These are the activations of a small network on made-up records, seen along a few directions, one row for each record.
After each row come some of the record's fields: K, Z, Y, W.
A field that a record lacks is written missing.
The largest differences between rows may come from other fields.
(in the rows, 500 means zero)
Strong random noise was added to every row along 15 fixed directions; ignore it. To show where, here is one row again and again, with new noise each time:
[573 589 408 481 461 419 441 265 538 548 195 340 493 630 329 556 487 443
 801 532 322 320 285 493 536 473 777 546 646]
[608 303 485 467 505 556 367 545 145 455 386 509 524 516 472 461 607 380
 687 519 339 584 590 459 599 520 355 421 417]
[340 629 545 570 400 548 410 793 940 337 500 498 760 352 436 600 536 467
 399 608 660 432 650 528 514 544 701 637 680]
[463 746 420 372 858 367 282 426 409 525 517 550 519 503 658 596 611 515
 317 647 639 451 678 578 487 487 412 449 349]
[568 458 305 729 486 334 375 818 440 421 306 573 678 654 494 664 462 257
 783 491 235 423 444 680 661 649 678 442 645]
[431 733 286 542 692 595 467 520 469 687 351 366 565 766 439 554 613 457
 722 750 407 518 568 297 525 341 536 581 487]
[583 699 266 724 746 340 456 490 239 576 441 454 744 722 480 558 523 465
 511 637 450 456 596 811 447 334 675 553 438]
[533 309 486 477 134 697 292 562 499 319 350 604 660 322 300 487 449 461
 509 381 451 438 522 495 450 383 515 559 599]
[420 171 388 813 456 767 586 689 659 555 511 396 778 574 523 394 467 425
 594 725 372 680 488 409 591 273 682 573 909]
[482 688 625 428 575 541 653 454 219 780 574 507 524 605 364 361 505 243
 456 526 597 488 661 301 439 384 506 263 563]
[425 155 306 463 425 627 388 516 470 645 448 490 411 528 724 511 314 539
 718 442 448 688 251 129 502 404 416 565 762]
[639 591 463 330 478 398 369 577 528 545 537 587 498 405 542 616 575 441
 477 288 468 186 498 377 569 554 421 389 445]
[545 404 342 522 390 620 337 452 663 466 431 444 620 377 417 653 707 580
 672 546 267 241 346 337 658 398 637 649 601]
[595 447 331 494 554 463 515 736 562 694 454 512 548 720 703 420 313 413
 453 343 554 538 510 468 425 404 347 427 533]
[394 677 383 651 452 590 538 405 444 536 509 621 524 598 403 526 601 612
 338 642 517 474 457 718 480 358 511 680 222]
[700 650 604 623 902 336 600 446 483 688 558 325 509 566 523 524 454 368
 482 543 284 356 406 398 498 282 530 233 667]
[552 850 363 543 850 183 445 638 569 482 456 503 461 761 739 627 394 446
 530 570 561 452 633 718 576 686 532 403 456]

[278 499 671 364 459 414 401 594 662 314 173 415 467 492 444 400 367 391
 545 577 782 842 611 635 372 756 536 606 555]
<K:k4 Z:z3 Y:missing W:w1>
[443 546 519 501 389 566 607 618 522 558 546 464 545 534 432 384 421 517
 394 547 667 617 561 468 353 345 503 566 480]
<K:k5 Z:z4 Y:missing W:w4>
[510 442 180 575 565 614 407 806 655 555 458 593 670 720 669 533 666 469
 461 653 409 448 611 611 647 454 400 547 356]
<K:k3 Z:z4 Y:y1 W:w4>
[597 474 684 325 546 492 551 217 432 461 549 414 323 373 464 394 633 541
 506 498 507 426 539 415 616 574 454 424 464]
<K:k4 Z:z1 Y:missing W:w3>
[564 601 337 650 510 794 519 585 733 559 310 408 581 736 374 479 507 618
 506 560 287 519 500 467 384 157 293 648 297]
<K:k3 Z:z2 Y:y1 W:w2>
[404 534 708 573 653 375 695 221 439 664 460 418 349 570 458 511 672 429
 542 663 409 501 192 620 607 643 634 495 372]
<K:k3 Z:z2 Y:y1 W:w4>
[495 322 400 445 773 266 271 395  87 524 379 475 739 463 502 516 697 238
 575 714 413 512 583 695 552 565 775 302 700]
<K:k5 Z:z2 Y:missing W:w1>
[637 460 378 359 444 526 362 178 421 299 344 461 332 631 596 480 345 647
 757 492 477 485 579 576 604 635 549 490 581]
<K:k3 Z:z2 Y:y1 W:w1>
[343 808 493 658 448 714 470 887 590 431 588 744 454 455 350 655 482 506
 350 513 410 568 606 305 410 337 156 522 256]
<K:k3 Z:z2 Y:y2 W:w2>
[565 355 267 594 707 509 604 517 570 825 562 341 687 646 594 501 706 409
 647 574 263 334 414 298 660 379 672 423 764]
<K:k3 Z:z3 Y:y2 W:w1>
[703 376 257 299 345 312 689 355 452 728 663 414 473 682 743 365 384 538
 686 238 680 271 486 441 616 659 780 445 762]
<K:k5 Z:z2 Y:missing W:w1>
[486 395 466 336 569 574 501 516 864 616 468 497 465 600 750 385 474 510
 308 486 640 496 508 491 514 516 369 448 515]
<K:k3 Z:z2 Y:y1 W:w3>
[469 883 221 350 308 432 665 299 440 764 475 606 283 906 504 511 261 481
 710 376 646 291 446 406 499 605 714 448 562]
<K:k3 Z:z3 Y:y1 W:w1>
[490 473 319 401 534 349 465 560 601 671 431 532 689 673 679 414 411 373
 340 471 748 436 549 746 423 527 683 461 613]
<K:k3 Z:z4 Y:y1 W:w4>
[639 379 462 472 691 532 433 479 878 352 288 368 389 628 689 358 322 615
 403 523 440 629 540 644 477 423 286 456 542]
<K:k3 Z:z2 Y:y2 W:w1>
[472 736 430 468 560 450 447 581 562 511 552 613 365 573 601 556 189 508
 393 477 593 519 514 390 369 381 419 363 603]
<K:k5 Z:z4 Y:missing W:w4>
[525 439 621 487 673 616 237 669 556 359 252 447 508 441 465 569 425 409
 540 556 318 670 545 362 394 381 197 397 490]
<K:k3 Z:z3 Y:y1 W:w1>
[323 472 438 386 767 344 129 658 254 634 239 641 509 407 538 656 612 276
 397 527 476 648 341 455 349 464 218 490 270]
<K:k4 Z:z3 Y:missing W:w1>
[370 389 499 762 438 412 640 640 277 548 780 674 507 387 529 593 511 565
 338 502 451 624 271 619 441 454 517 558 387]
<K:k5 Z:z1 Y:missing W:w3>
[364 412 502 522 430 465 606 521 580 515 629 699 189 522 691 522 344 544
 416 492 494 614 246 475 562 625 401 420 497]
<K:k5 Z:z1 Y:missing W:w3>
[308 397 747 634 611 380 613 493 640 582 479 536 389 441 557 540 557 446
 278 641 472 642  93 718 472 571 488 528 330]
<K:k3 Z:z4 Y:y1 W:w4>
[466 373 515 550 367 347 601 566 535 642 589 432 510 361 501 558 525 613
 432 387 536 485 108 493 369 411 579 714 398]
<K:k5 Z:z4 Y:missing W:w4>
[492 488 374 494 478 568 424 579 658 433 232 444 422 687 515 484 530 500
 687 623 408 573 474 527 616 556 427 619 404]
<K:k3 Z:z4 Y:y2 W:w4>
[518 449 510 375 792 274 424 288 385 550 553 238 435 381 682 591 701 580
 762 643 541 485 411 316 679 655 661 617 601]
<K:k4 Z:z4 Y:missing W:w4>
[507 575 867 558 712 450 672 334 402 447 763 516 206 383 555 574 500 454
 549 601 336 500 429 324 693 675 463 190 596]
<K:k6 Z:z1 Y:missing W:w3>
[340 391 445 281 534 495 303 307 424 566 312 624 406 447 513 482 838 522
 266 695 543 518 309 701 511 510 356 614  61]
<K:k5 Z:z4 Y:missing W:w4>
[434 310 423 371 342 486 558 621 364 701 543 489 431 516 569 450 339 484
 611 311 582 665 365 194 336 475 438 484 618]
<K:k5 Z:z3 Y:missing W:w1>
[406 405 472 508 612 535 547 719 539 631 457 417 404 651 715 515 573 587
 586 548 537 785 379 405 479 570 197 706 155]
<K:k6 Z:z2 Y:missing W:w2>
[717 567 505 473 319 611 155 567 357  74 407 597 565 214 231 679 578 685
 507 315 272 337 684 549 419 383 233 569 207]
<K:k3 Z:z3 Y:y2 W:w1>
[479 370 409 284 454 483 563 439 328 890 441 478 565 547 474 422 932 444
 460 357 582 379 375 474 507 562 370 687  64]
<K:k3 Z:z3 Y:y1 W:w1>
[669 769 614 419 398 458 659 346 170 381 816 480 383 371 369 483 587 717
 542 324 635 366 791 434 529 584 439 552 258]
<K:k4 Z:z2 Y:missing W:w1>
[559 401 596 411 503 244 487 317 365 480 435 416 454 399 502 494 509 482
 577 383 549 471 358 636 496 675 649 522 530]
<K:k3 Z:z1 Y:y2 W:w3>
[674 731 517 720 626 331 633 640 552 454 693 321 745 510 474 622 447 523
 641 397 485 315 701 535 523 541 760 505 715]
<K:k3 Z:z3 Y:y1 W:w1>
[632 133 323 491 670 410 556 296 686 641 599 580 494 619 945 266 418 439
 221 515 561 382 416 783 744 505 613 286 816]
<K:k4 Z:z4 Y:missing W:w4>
[778 144 345 666 430 629 309 427 703 227 441 578 455 424 662 531 364 699
 448 424 135 367 301 670 656 305 364 474 595]
<K:k3 Z:z4 Y:y2 W:w4>
[902 544 417 543 601 296 257 577 298 243 670 544 454 232 587 757 444 723
 538 157 249 234 497 465 509 408 246 477 349]
<K:k4 Z:z2 Y:missing W:w3>

Which values does each new row have?
[627 276 559 583 630 473 516 565 189 554 618 280 444 420 598 572 301 633
 766 369 350 764 353 150 313 332 328 518 599]
<K:k3 Z:z3 Y:y1 W:w1>
[490 763 398 594 606 581 370 462 272 416 497 598 523 544 402 539 348 550
 411 588 519 585 706 521 338 239 399 490 456]
<K:k3 Z:z1 Y:y2 W:w3>
[637 550 572 508 556 602 699 546 419 631 537 187 657 621 368 421 720 445
 833 559 421 459 711 255 603 504 589 531 521]
<K:k3 Z:z2 Y:y1 W:w2>
[526 555 573 281 496 338 367 551 624 345 412 486 345 458 662 486 256 454
 583 388 725 548 604 435 522 732 481 431 674]
<K:k4 Z:z4 Y:missing W:w4>
[356 421 629 418 758 330 498 228 342 644 603 436 506 379 598 541 753 399
 476 772 565 477 364 524 635 639 764 431 603]
<K:k3 Z:z4 Y:y1 W:w4>
[539 539 714 620 642 606 598 669 660 422 591 316 526 365 426 447 565 618
 370 579 481 652 593 386 406 295 273 603 367]
<K:k4 Z:z1 Y:missing W:w3>
[540 629 629 701 464 463 576 602 306 472 397 531 660 529 184 470 656 289
 451 597 383 444 542 780 512 440 579 492 303]
<K:k3 Z:z4 Y:y2 W:w4>
[532 659 540 445 443 410 756 385 792 833 525 413 604 528 306 498 817 439
 344 427 441  72 240 566 497 455 733 529 347]
<K:k3 Z:z2 Y:y1 W:w2>
[381 618 553 503 371 722 628 419 912 463 313 363 269 637 399 464 395 617
 706 575 464 605 390 276 525 519 463 675 542]
<K:k3 Z:z2 Y:y1 W:w3>
[513 301 557 445 618 555 539 422 633 663 578 480 476 417 596 384 592 471
 236 607 447 462 330 427 513 282 435 365 561]
<K:k5 Z:z4 Y:missing W:w4>
[470 222 456 583 439 343 541 671 511 713 442 664 519 567 670 478 275 190
 485 261 466 504 209 548 528 619 562 323 781]
<K:k3 Z:z3 Y:y1 W:w1>
[539 450 461 685 491 523 569 493 328 441 597 619 386 533 531 484 367 529
 498 479 385 589 455 551 548 444 413 453 511]
<K:k4 Z:z1 Y:missing W:w3>
[497 825 345 504 552 275 379 530 232 635 332 576 605 591 294 653 485 283
 615 400 462 326 483 527 382 476 647 465 486]
<K:k4 Z:z1 Y:missing W:w3>
[607 484 519 458 594 456 439 434 750 344 291 404 317 583 598 454 478 549
 563 593 416 499 431 618 653 580 416 520 439]
<K:k4 Z:z4 Y:missing W:w4>
[569 480 546 392 384 707 694 199 445 559 431 504 411 713 402 199 574 392
 535 564 551 442 716 580 690 577 544 379 518]
<K:k3 Z:z2 Y:y1 W:w1>
[547 295 289 483 306 554 240 634 571 282 353 582 583 516 671 570 300 577
 658 366 537 562 534 588 516 602 477 638 587]
<K:k6 Z:z2 Y:missing W:w2>
[236 606 232 459 331 667 385 385 547 745 174 681 550 670 299 428 298 389
 325 470 608 574 346 489 172 182 518 592 564]
<K:k4 Z:z2 Y:missing W:w1>
[482 756 611 401 251 451 578 267 122 408 403 501 331 597 242 427 302 467
 745 467 659 573 613 514 424 622 670 494 500]
<K:k3 Z:z4 Y:y2 W:w4>
